Each row below holds a small network's activations on one input, seen along a few directions.
In each table, some parts of the input vary, and every possible input appears once, in random order.
A made-up example of a description, with smaller parts first: one of 6 places along a line, together with either a single point or one of 11 places along a line or (one of 3 separate values, together with one of 5 places around a ring).
Shared parts are said once, and a part with two or three values counts as separate values.

Other details of the inputs shift rows strongly along two fixed directions, in all tables alike. That doesn't count.
These rows show it; all are for the same input, with only those details redrawn:
[  5 -12  -8  10   7  -9  15  13   8 -20   6  -5]
[  0   1  -4  14   9 -10   9  11  19 -18   7   0]
[ -1  -7  -6   9  10 -11   6   9  10 -16   7   0]
[ -6  -4  -4   7  13 -15  -1   6   9 -11   7   3]
[  5 -10  -8  11   7  -8  16  13  10 -21   6  -5]
[  7 -20 -11   8   7  -8  16  13   1 -20   5  -6]
[  0   1  -4  13   9 -10   9  11  19 -18   7  -1]

A family of inputs:
R1: [ 18 -10   4  17  12   0  14   3  -2  -6  16  -4]
R2: [ 10 -11  -2   7  11  -2  10   7  11 -22  14 -13]
R3: [ -8   7   2   0 -16   6  -7  -7   7   7 -10   6]
R4: [-8 22  1 -6 -7  8  1  3 -5  8 -8  9]
R5: [  8   5  -1  -7 -20  14  25   8  -8  -7 -10  -1]
R6: [  3  -2  -5  13   8  -9  13  12  16 -20   7  -3]
R7: [ 12   0  -3 -11 -10  18   2   4  -8   5  -1  -7]
R8: [  1  -7  -6   0 -20   6   5  -2  -7   9 -13  -7]
R9: [  4   1  -3  -3 -15   4   0   7  -9   8 -13  -4]
R10: [  6   3   4   7  21 -13  -6 -10  11 -12  14   1]
R11: [ -33  -98  -16  -50   35  -33  -46  -15 -120   43    3   14]
R12: [-75  84  36  16  43 -36 -90 -21  58  48  21  52]
R13: [  5  11   1   2 -15   9  19  10  -4  -4 -16  -7]
R14: [ 13  -3  -1   3 -18  18  14  -2   6   0  -7 -20]
R15: [  2  12   6  -5  -6   9 -12  -2   4  10  -6  -8]
R16: [  4  -3   4  -5 -13  16  -2  -9   4   2  -5  -7]
R17: [ 13  -2   1  -1  -9   9   3 -17  -5   9  -8  -9]
R18: [ 14  16   7  -9  -7  11   0 -11   5   6   0   5]
R19: [ 13   7  -7   0 -20  15  17  14  -1  -1  -7  -2]
R20: [ 18   2   1  -8 -18  21  15   4   5  -5  -1  -9]
R21: [ 12   5  -3  -4 -25  13  18   9   3  -3  -6   0]
R22: [-57  77  37  18  40 -22 -74 -19  61  35  27  35]
R23: [ -4  -6   0  -4 -16  10  12  -4 -13  -1 -15   0]
R24: [-48 -71 -13 -54  44 -45 -65 -27 -92  35   2  21]
R25: [ 26   7   3   2 -10  13  14  -2   0  -2  -8 -12]
R26: [ -5  -2  -2  -2 -15   6  12  -4 -13   5 -16  -6]
R27: [ 23  -9   0   0 -14  18  16 -12  -3  -4  -7  -8]
R28: [24 16  2 -1 -8 18 13 -1  4  0 -1 -3]
Question: Changing only one part turns R5 into R20. The same change can be made to R26. Which row results?
Answer: R14
Question: Describe the family of inputs behind these rows.
Answer: one of 4 places along a line, together with either one of 2 separate values or one of 5 places around a ring
Question: Start at R19 and move only the place on the ring of 5, one step at a time. The first step leads to R21. Which rows follow, in order?
Answer: R3, R8, R9

A family of inputs:
R29: [ 73 -72 -33 -30 -38  32  73  33 -49 -48  -3 -24]
R30: [ 28 -63 -22 -38 -14  14 -22   0 -68  27 -12 -30]
R31: [-28  64  26 -12  52 -26 -86 -54  15  48  14  36]
R32: [ 35  57   8  15  -3  27  58  15  47 -42  14   3]
R33: [  5 -69 -37 -41 -12 -26  -1  -2 -68  -8 -25   1]
R34: [ 58  45   6  27 -21  22  30   8  63 -27   2 -17]
R35: [  0  43  18  27  -9  16 -18  -2  22  40   1   5]
R36: [-20  48   0   7  16 -25   3 -13  22 -13 -10  21]
R37: [-19  52   9 -18 -15  20 -25  14  32  10   2  10]
R38: [ 14  24   6  42  19   2  49  54  69 -50  41  -1]
R39: [-35  45  -5  -2 -17  -9 -18  11  34   5 -25   4]
R40: [ 77 -67  -6   7 -19  34  77  21 -66 -15  -7 -45]
R41: [ 52 -70 -25  -5 -48  48  85  47 -64 -17  -6 -25]
R42: [-67  48  43  -3  28 -18 -77 -58  21  47   0  30]
R43: [-17 -78 -12 -23  62 -50 -67  -7 -66  38  38   5]
R44: [ 30  36   9  34  -6  20  51 -19  64 -46   0 -18]
R45: [-40  43   4  22 -17 -10  -1  10  21  21 -20  21]
R46: [-34 -72 -17 -57  -4  -7 -69 -38 -63  41 -18  -9]
R47: [-79  64  28  -4  28 -40 -61 -25   4  43 -11  45]
R48: [-37 -75  -8 -33  -5  -7 -52 -39 -77  56 -13   7]
R49: [ 21  56  26  25 -16  37  62  30  38 -26   9  -1]
R50: [ -2  19  -7  64  17 -21  49  53  66 -63   8  -5]
R51: [ -12 -101  -21   -4   32  -29  -15   -5  -47  -14   26  -18]
R52: [ -6  23   9  -1  -8  -4 -27 -35  51  -7  -5   6]
Question: Describe the family of inputs behind these rows.
Answer: one of 4 separate values, together with either a single point or one of 5 places around a ring
Question: Changing only the choice among 4 separate values turns R35 into R48. The same change can be made to R31. Which row results?
Answer: R44
Question: Which other rows does R29 become when the choice among 4 separate values takes its other values? List them by row number.
Answer: R33, R34, R52
Question: Which other rows does R39 become when the place on the ring of 5 takes its other values? List them by row number.
Answer: R33, R36, R45, R47
